A small network was shown many inputs. Here are its activations along a few directions, one row for each input.
In each table, some parts of the input vary, and every possible input appears once, in random order.
A made-up example of a description, with smaller parts first: one of 2 separate values, together with either a single point or one of 11 places along a line or (one of 4 places along a line, together with one of 8 places around a ring).
Shared parts are said once, and a part with two or three values counts as separate values.

A family of inputs:
row 1: [  4 -40 -15  87 -29 -46  42   8  84  16  23]
row 2: [  2  -2   3  -3 -19  15 -41  25  -2  45  -8]
row 3: [-15  16 -19 -27  21 -16  13 -32 -45 -11   2]
row 4: [ -9  34 -20  17  -6  33 -24  24 -12  20  10]
row 5: [-12 -19 -10 -31  28  11 -30 -14   4   3 -36]
row 6: [-32   7 -30  -6  28  28 -13 -19 -18 -20 -21]
row 7: [ 20   3  19 -20  14   4  19 -19 -36 -29 -24]
row 8: [ 37  13  29   5 -16   4   4  30 -39   0  10]
row 9: [  4  34  -5  -3  -7 -20  -6  23 -43  14  31]
row 10: [ -1 -42 -32  51 -15 -52  52 -29  95 -41  -7]
row 11: [-10 -10  34 -50  19  20   3 -16   8 -14  -8]
row 12: [ 13   6  46 -21 -16  20 -19  19   4  18  26]
Changing only one part turns row 10 into row 1. The same change can be made to row 3. Which row results?
> row 9
What is each input in this table made of?
> one of 2 separate values, together with either a single point or one of 5 places around a ring
Change only the choice among 2 separate values in row 8. List by row number the other rows that result.
> row 7

A family of inputs:
row 13: [  8  -6  19 -35   1  17 -13   7 -17   9 -13]
row 14: [  7  21  15 -30  10  18   5  -9 -41 -21  -2]
row 15: [  1 -60 -24  74 -17 -75  66 -16 111 -32  -5]
row 16: [ 17  25  17  18 -16   4   4  23 -25   7  30]
row 17: [ -9   8  -3 -37  25  -3   7 -27 -39 -20 -12]
row 18: [-17  -8 -18 -22  30  18  -7 -25  -9 -19 -40]
row 19: [  3  17  -7   4  -4 -16   2   5 -25   7  18]
row 20: [ -3   0 -22  21  -3   3 -14   6   5   6  -9]
row 21: [ 21   1  19  14 -28   5 -14  34  -1  39  15]
row 22: [-21  -5   1 -27  16  23 -15 -13  11  -2  -4]
row 23: [ -6   7   4  21 -14   7 -22  15  29  26  22]
What is each input in this table made of?
> either a single point or (one of 2 separate values, together with one of 5 places around a ring)
Change only the choice among 2 separate values in row 21. List by row number the other rows that result.
> row 13

A family of inputs:
row 24: [ 24  26  30  14 -21   6  -9  35 -40  39  28]
row 25: [ 26  36  15  33 -38  -1 -32  53 -29  55  31]
row 26: [ 19  33  26 -22  -2   0  13   0 -51 -10  14]
row 27: [-30 -24 -38 -28  45   5   9 -52  -5 -43 -58]
row 28: [ -2  38  -5 -29  32 -16  27 -36 -73 -46   6]
row 29: [-20 -27  -2 -22  17  21 -15 -15  28 -14 -38]
row 30: [ 22  23  19 -18 -18  -4   1  24 -48  23  25]
row 31: [ 12  32  14 -31   9 -11  15 -21 -62 -21  12]
row 32: [  24  -52  -28  111  -37 -106  110    2  110  -54   33]
row 33: [-15 -30  -8 -17   6  28 -25   7  41  10 -15]
row 34: [-21 -23   5   9   1  30 -34  14  49  38  -3]
row 35: [-16 -27 -16 -27  29  21  -5 -36  17 -29 -46]
row 36: [-22  -4 -12  27 -23  27 -54  26  62  54  10]
What is each input in this table made of?
> either a single point or (one of 2 separate values, together with one of 6 places along a line)
Change only the place on the line of 6 in row 34. List by row number the other rows that result.
> row 27, row 29, row 33, row 35, row 36

A family of inputs:
row 37: [-11   1 -33 -17  33 -14  14 -43 -30 -29 -36]
row 38: [ -9   2 -12  -4  15  14 -33  -1 -24  27 -21]
row 39: [ 22  21  29 -24 -12 -10   6  21 -44  10  30]
row 40: [ 16  16  34 -28 -24  15 -21  23 -18  32  19]
row 41: [-18   3  19  -8  15  26 -15  -3   6  16  13]
row 42: [ -1  -8  29 -32   4   8 -18   1 -10  17  -3]
row 43: [-21 -17 -34 -21  21  14 -14 -12 -14  -1 -36]
row 44: [-28 -17  -2 -23  21  26   5 -17  17 -14  -2]
row 45: [ -2  25  24  -1 -18  35 -18  19  -5  30  33]
row 46: [ -5  36   0   5 -17  19 -38  21  -3  23  25]
row 47: [-18  -2  -1 -19  29  -2  33 -47   2 -42  -5]
row 48: [-30  -6 -28 -18  19  13 -14 -14  17 -21 -13]
row 49: [ -1  42  -4   8  -5  -6  -9  18 -30   0  37]
row 50: [  8  26  -6   2 -11  23 -36  21 -32  42   0]
row 51: [  2 -10  10 -44  21 -19  25 -42 -13 -36 -19]
row 52: [ 13  32 -11   6   2  -3  -7  19 -60  20  11]
row 53: [ 28 -23  -2  76 -56 -35  10  28  75  28  34]
row 54: [  6 -43  -8  72 -23 -42  20  13  89  12   5]
row 55: [ 12  -5  18 -10   4  27 -23   8 -20   9 -25]
row 56: [  1 -23  -6 -30  14  26  -6  -5 -10 -18 -37]
row 57: [ -9 -26   7 -49  12   7  -1 -11   2 -10 -17]
row 58: [ 10  -8   1 -21  21   0  21 -34 -26 -48 -40]
row 59: [-20  13  -7   0  11  13 -34  -3   8   9   1]
row 60: [ 34  24  19   0 -10   9   4  30 -57   1   8]
row 61: [ -6 -52 -25  54 -12 -42  41   5 104 -13 -13]
row 62: [ 25 -24  -9  84 -46 -61  39  26  49   7  42]
row 63: [  3  32  19   2  -7   9  11  16 -32   7  45]
row 64: [ 28  18  26  -5 -21  35 -25  32 -30  24  -3]
row 65: [-22  11 -28 -14  31 -16  14 -45   2 -48 -14]
row 66: [ -8 -37 -22  60 -10 -69  68 -24  87 -35 -17]
Changing only one part turns row 47 into row 45. The same change can be made to row 58. Which row results?
> row 64
What is each input in this table made of?
> one of 5 places along a line, together with either a single point or one of 5 places around a ring
Which other rows agree with row 43 in the place on the line of 5? List them by row number.
> row 44, row 48, row 56, row 57, row 61
Which other rows agree with row 60 in the place on the line of 5? List them by row number.
> row 39, row 49, row 52, row 62, row 63
